A small network was shown many inputs. Here are its activations along a few directions, one row for each input.
In each table, some parts of the input vary, and every possible input appears once, in random order.
A made-up example of a description, with smaller parts first: one of 5 places around a ring, together with either a single point or one of 11 places along a line or (one of 2 separate values, together with one of 6 places along a line).
Shared parts are said once, and a part with two or three values counts as separate values.

Other details of the inputs vary at random and push rows far along two fixed directions, the same in every table; ignore that.

Table:
x1: [ 2.17 -1.13  0.78 -2.36 -0.46  0.35 -5.54 -0.18 -2.85  1.41 -0.40]
x2: [ 1.04  0.97  2.41  0.68  1.04  1.16 -0.78 -1.20  0.61  0.21 -1.48]
x3: [-2.13  1.22  0.80  1.75  0.36  1.40  4.53  0.66  1.04 -0.61 -0.61]
x4: [ 2.18  0.14 -0.33  0.72  1.19 -0.67 -0.51 -0.54  2.49 -2.63 -1.08]
x5: [ 2.77 -0.90 -0.72 -2.83 -1.65  0.88 -5.46  0.29 -1.62  1.22 -1.71]
x6: [ 3.97 -1.77 -1.99 -2.68 -0.71 -1.70 -5.67 -0.56 -0.79 -1.20  0.17]
x7: [ 5.00 -0.42  0.30  0.18  1.28 -0.17 -3.41 -1.19  2.04 -1.87 -1.13]
x8: [-1.89 -2.86 -6.21 -4.00 -3.72 -3.87 -3.11  1.43 -3.87  2.19  5.55]
x9: [-9.78 -0.66 -7.00  0.39 -3.91 -4.44  7.39  3.22 -0.73  2.51  7.08]
x10: [-3.05  1.86  1.48  2.15  0.57  0.43  3.97  0.02  1.59  0.53 -0.48]
x11: [-1.74  1.10 -0.84  3.13  0.91 -1.09  5.15  0.52  3.59 -1.45  0.96]
x12: [ 5.01 -0.58  0.44 -0.33  1.31 -0.49 -3.12 -1.10  1.60 -2.67 -1.23]
x13: [-1.65  1.08  1.18  1.96  0.50  1.32  4.75  0.30  0.32 -0.62  0.01]
x14: [ 0.87 -0.54  0.72 -1.14  0.08  0.75 -1.09 -0.47 -1.33  0.12 -1.05]
x15: [ 3.93 -1.63 -2.15 -2.17 -0.77 -1.40 -5.98 -0.65 -0.36 -0.37  0.29]
x16: [-1.04  0.81 -0.29  3.15  1.59 -0.94  5.49 -0.01  2.31 -1.71  2.28]
x17: [ 0.04  0.26  0.49  0.36  0.03  1.23  1.33  0.12 -1.20  0.44  0.54]
x18: [ 0.90  1.46  2.44  2.61  1.50  2.45  2.75 -0.56  1.50 -0.73 -1.65]
x19: [ 0.46  0.61  2.38  0.48  1.03  1.19 -0.90 -0.06  0.61 -0.55 -2.40]
x20: [-0.21  1.33  3.51  2.45  2.01  1.43  2.34 -0.43  1.05 -1.09 -1.78]
x21: [ 2.39  0.01 -0.19  0.56  1.15 -0.62 -0.39 -0.32  2.67 -2.54 -0.89]
x22: [ 2.07 -1.44 -0.44 -3.49 -0.96  0.52 -5.20 -0.17 -1.93  0.68 -1.87]
x23: [ 1.77  0.24  2.06  0.48  1.58  1.62  0.03 -1.09 -0.46 -0.21 -1.33]
x24: [-5.62 -2.53 -5.14 -5.67 -5.45 -3.24 -2.69  2.05 -6.08  4.59  5.22]
x25: [ 0.19  0.43  1.54  0.20  0.20  0.78 -1.70  0.22  0.18  0.73 -1.91]
x26: [-2.84  1.24  1.97  2.75  0.92  0.96  3.85  0.31  0.74  0.65  0.07]
x27: [-0.90  0.69  1.32  0.30  0.46  0.32  0.86 -0.57 -0.85  0.77  0.63]
x28: [-0.98  0.03  0.47  0.40  0.12  0.95  1.31 -0.21 -0.48  1.01 -0.19]
x29: [-1.29  0.26  0.15  0.21 -0.14  0.70  1.18  0.22  0.07  0.95 -1.00]
x30: [-1.63  0.73  0.89 -0.24 -0.06  0.18  0.63 -0.06  0.15  0.24 -0.61]
Each input here is: one of 5 places around a ring, together with either one of 2 separate values or one of 4 places along a line.
The inputs of x22 and x14 match in every part but the place on the ring of 5. If x4 is changed in the same way as x22 into x14, which row does it become?
> x6
A walk changes only the place on the line of 4. It starts at x26 and steps to x2. List the rest of the walk in order.
> x28, x18
Change only the choice among 2 separate values in x9. List by row number the other rows that result.
> x11
Change only the choice among 2 separate values in x15. List by row number the other rows that result.
> x7

Table:
x31: [-2.54  0.75 -0.84 -1.17 -1.65 -0.55  1.64  0.06 -1.10  3.06  1.13]
x32: [ 0.91  2.02  3.73  2.52  2.23  1.95 -0.77  0.18  2.92 -1.75 -3.39]
x33: [-1.18 -2.16 -2.25 -2.23 -2.13 -0.71 -4.46  1.46 -2.09  1.73 -0.92]
x34: [ 2.44 -1.35 -1.02 -0.88 -1.01  1.71 -1.69  0.19 -1.52  1.18 -0.86]
x35: [-2.14  2.50  2.50  3.67  1.99 -0.09  4.33 -0.78  1.84  0.78 -0.51]
x36: [ 1.42 -0.18  0.23  2.55  3.41 -0.47  4.26 -0.21  3.13 -3.15  0.85]
x37: [ 2.63  0.57  3.98  2.25  3.61  1.62  0.20 -2.48  0.76 -2.51 -1.62]
x38: [ 0.98 -2.60 -2.41 -3.26 -2.40  0.58 -2.50  1.15 -3.81  1.01  0.38]
x39: [ 1.36 -0.34  0.58 -0.70 -0.10  0.45 -3.20  1.06 -1.92 -0.42  0.66]
x40: [-2.12  2.39 -1.01  2.88  0.81 -0.60  5.17 -0.80  4.12 -2.80 -0.79]
x41: [-1.66 -1.63 -1.18 -3.06 -1.41 -1.21 -4.85 -0.50 -2.12  1.95  0.42]
x42: [ 1.46  1.45  3.04 -0.52  1.16  1.49 -0.74 -1.43  1.38 -0.27 -3.64]
x43: [-1.91 -0.34 -2.69  1.49  0.82 -2.10  3.89  0.71  2.98  0.44  2.30]
x44: [-3.98 -1.68 -4.26 -1.19 -0.97 -3.08  1.88  1.66  1.36  0.82  2.94]
x45: [ 0.91 -0.46 -0.05  1.32  0.19  0.54 -1.53  0.27  0.15  0.93 -1.90]
x46: [ 0.03 -2.38 -2.26 -3.70 -2.57  0.03 -2.80  1.52 -3.17  1.11 -0.81]
x47: [ 2.31  1.07  2.63  0.67  1.65  2.12 -0.15 -2.58  1.80  0.07 -2.55]
x48: [ 1.45  1.48  2.62  0.01  0.59  2.62 -1.26  0.19  2.05 -0.97 -3.39]
x49: [ 1.00 -0.82 -1.79 -2.93 -2.64  0.86 -3.65  1.27 -2.71  2.31  1.81]
x50: [-0.76  1.37  2.14  3.10  0.70 -0.65  2.90 -0.02  4.39 -2.44 -0.81]
x51: [-7.14 -0.45 -2.82  0.31 -2.56 -0.02  6.13  2.44 -0.50  2.03  1.25]
x52: [ 0.51 -0.94 -1.54 -1.60 -1.83 -0.24 -4.65  1.45 -2.79  2.14  2.24]
x53: [-1.03  1.43  1.70  2.62  1.51  0.00  2.81 -0.69 -0.04  0.89  0.99]
x54: [-0.32  0.59  0.28  3.02 -0.15 -0.98  3.39  0.29  2.11 -0.98  2.66]
x55: [-4.72  1.90 -3.74  3.70 -0.59 -1.45  8.98  0.24  1.75 -0.74  4.25]
x56: [ 0.75  1.01  1.06  0.99  0.20  0.63 -2.32  0.70  0.63  0.80 -0.80]
x57: [ 2.91  0.31  1.27  1.13  0.72  2.47 -0.27 -0.55  1.51  0.05 -3.76]
x58: [ 3.13  0.44  2.39  0.56  1.73  2.46 -0.25 -2.60  0.59 -0.23 -1.22]
x59: [-0.37  0.30  1.18 -1.13  0.17 -0.71 -3.01 -0.45 -0.52  0.96 -1.52]
x60: [ 0.27 -0.01  1.34 -1.60  0.23  1.34 -1.55 -1.66  0.52  0.24 -2.12]
x61: [ 1.07 -0.28 -3.25 -2.27 -1.34 -2.11 -2.14 -0.28 -0.48 -1.86  0.24]
x62: [ 3.13  1.02  2.71  0.27  1.16  2.78 -0.32  0.05  0.30 -1.88 -1.58]
x63: [-0.95 -1.92 -0.96 -3.20 -1.01 -1.57 -4.23 -0.28 -3.25  1.11  1.00]
x64: [-5.74  0.11 -1.43  1.52 -1.87 -3.16  6.10  2.19  0.77 -0.76  4.11]
x65: [ 1.85 -0.26  0.78 -2.52 -0.36  0.48 -1.65 -0.70 -2.50  0.39 -0.07]
x66: [-3.24  0.53 -5.39 -0.29 -2.66 -2.72  2.35  0.33  0.31  0.87  3.09]
x67: [ 2.05 -0.33  2.09  1.46  1.84  1.04 -0.97  0.15  0.41 -1.86 -3.54]
x68: [ 0.94 -0.06  0.92 -2.96 -0.53 -0.09 -1.94 -0.35 -1.86  0.50 -1.30]
x69: [ 3.37  1.51  3.05  0.87  1.75  2.01  0.32 -1.93  0.61 -0.01 -1.81]
x70: [ 3.24 -0.23  1.54  2.64  1.84  1.81 -0.95 -0.48  0.46 -0.54 -2.15]
x71: [ 2.86  0.10  2.76 -0.17  1.92  2.25  0.06 -2.29 -0.11 -1.64 -1.41]
x72: [-0.53 -1.41 -1.49 -2.32 -1.37 -1.25 -4.62 -0.85 -2.29  2.87  1.20]
x73: [ 1.73  1.05  3.47  0.57  2.34 -0.01 -1.21 -1.03  0.13 -1.26 -2.61]
x74: [-1.82 -0.98 -1.63  0.01 -2.00 -2.40  1.77  1.40 -0.75 -0.83  4.21]
x75: [ 1.47 -2.22 -2.46 -2.40  0.42 -2.45 -2.35  0.74  0.45 -1.01  0.85]
x76: [ 0.49 -2.68 -2.16 -1.93 -1.58 -0.53 -3.51  1.31 -3.88  0.85  0.84]
x77: [-3.54  0.26 -0.32  0.11 -0.87 -0.79  0.97  2.36 -1.25  0.32  1.51]
x78: [ 0.68 -0.91  0.55 -2.88 -0.32  0.46 -2.07 -1.08 -1.59  0.10 -0.86]
x79: [ 0.22 -1.26 -0.74 -2.84 -1.07 -1.55 -3.79  0.11 -4.14  1.41  1.79]
x80: [ 4.97 -0.07  0.91  2.60  3.88  0.44  0.73 -1.29  4.07 -2.47 -0.84]
x81: [ 2.95  0.57 -1.46  0.19  0.54 -0.49 -0.11 -1.29  0.66 -3.35  0.03]
x82: [ 0.82  0.16  0.72 -2.06 -0.84  1.15 -1.94  1.20 -0.91 -0.34 -1.13]
x83: [-6.58  1.38 -2.10  0.92 -2.53 -0.01  6.11  2.58 -0.10  2.87  3.39]
x84: [-2.84 -0.08 -0.17  1.66  0.46 -0.26  2.61 -0.79 -0.92  1.43  2.81]
x85: [-1.21  1.74  1.27  4.19  0.48 -1.05  4.82  0.11  4.15 -1.16  0.93]
What is each input in this table made of?
> one of 5 places around a ring, together with either one of 3 separate values or (one of 2 separate values, together with one of 4 places along a line)
The inputs of x66 and x81 match in every part but the place on the ring of 5. If x35 is changed in the same way as x66 into x81, which row does it become?
> x79
The inputs of x63 and x72 match in every part but the place on the ring of 5. If x46 is changed in the same way as x63 into x72, which row does it become?
> x57
Change only the choice among 3 separate values in x81. List by row number the other rows that result.
> x36, x74
Change only the place on the ring of 5 in x65. List by row number the other rows that result.
> x31, x42, x68, x69
Change only the choice among 3 separate values in x50. List by row number the other rows that result.
> x40, x44
Which other rows agree with x55 in the place on the ring of 5? List them by row number.
> x34, x49, x52, x53, x54, x58, x69, x70, x80, x84
A walk changes only the place on the line of 4. It starts at x63 and steps to x73. List the rest of the walk in order.
> x77, x67
